A small network was shown many inputs. Here are its activations along a few directions, one row for each input.
Each table varies a few parts of the input and shows all the possible inputs, shuffled.
Descriptions start from the smaller parts, as in this example, which fits no table here: one of 2 separate values, together with either a single point or one of 11 places along a line or (one of 4 places along a line, together with one of 5 places around a ring).
Shared parts are said once, and a part with two or three values counts as separate values.

Other details of the inputs shift rows strongly along two fixed directions, in all tables alike. That doesn't count.

A family of inputs:
r1: [ -7  -2  30 -23 -11 -10  -7  20  32 -56 -43  25  45]
r2: [ 19  10 -35  25 -11  15   4  -6 -23  29  30  -4 -38]
r3: [ 28  -1 -51  26  19  -9  44  -2 -24  70  46 -12 -46]
r4: [ 16   9 -53  40 -11  -7  36   7 -31  56  32   3 -50]
r5: [-25  -1  40 -37  18  -4 -17  -9  30 -38 -30  -4  55]
r6: [  3  16  22 -33  -3   5 -21 -10  33 -51 -23  13  56]
r7: [ -4  -5  40 -31   7 -12 -25  -4  25 -45 -28 -13  55]
r8: [ 17   2  25 -37  18   5 -20 -12  34 -51 -17  -6  60]
r9: [-27 -31  28  12   7  49 -56   4 -28 -27   0  23 -40]
r10: [-11   2  40 -31  -8  -6 -19   8  31 -45 -44   2  43]
r11: [ 13   1 -28  17  11  13  11 -24 -22  37  37 -15 -28]
r12: [  0  40  -9 -16 -36 -44  49  -8  36  18 -25 -15  40]
r13: [  8 -31   6   9  27  52 -53  18 -22 -35  20  43 -34]
r14: [-12 -32  14   7  38  59 -54 -16 -26 -31  32  15 -24]
r15: [  3  -9 -17  20   6   8   4  -6 -27  40  20 -20 -40]
r16: [ -2  31   1 -11 -34 -58  41   0  27  20 -28 -31  36]
r17: [-27   0 -13  25  -9   2  13  -2 -26  43  14  -7 -47]
r18: [-12  -1  39 -38  12  -3 -20 -10  29 -39 -33  -4  54]
r19: [ 23  45 -19 -12 -31 -50  40 -10  31  13  -8 -26  49]
r20: [  8  25 -23 -10  -9 -68  74   4  23  50 -20 -29  33]
r21: [-15 -43  26   9  22  41 -47  29 -25 -26  -1  37 -45]
r22: [ 10   3 -45  36 -15 -12  45  17 -24  68  26   3 -63]
r23: [ 25  32 -34 -10  -4 -61  76  -7  27  42  -4 -28  41]
r24: [-30 -26  20  16   5  54 -52   2 -25 -34  11  30 -38]
r25: [-16 -20  10  12  17  59 -58  -6 -26 -35  24  30 -29]
r26: [ -1 -13  35 -41  28 -12 -10  15  33 -38 -34  11  50]
r27: [ -7  -5 -32  40 -15 -15  37  17 -35  62  13  -2 -62]
r28: [  9  37 -10 -15 -37 -43  46  -1  36  13 -26 -19  37]
r29: [ 22  -4 -28  27   6   6   4 -17 -30  32  44 -24 -32]
r30: [ -8 -31  20  24  -7  47 -61   8 -32 -42  14  22 -39]
Each input here is: one of 5 places around a ring, together with either one of 2 separate values or one of 4 places along a line.
The inputs of r18 and r11 match in every part but the place on the ring of 5. If r15 is changed in the same way as r18 into r11, which row does it become? -> r8
Which other rows does r26 become when the choice among 2 separate values takes its other values? List them by row number. -> r20
Which other rows agree with r16 in the place on the ring of 5? List them by row number. -> r9, r10, r17, r21, r27
Which other rows does r30 become when the place on the line of 4 takes its other values? List them by row number. -> r12, r24, r28
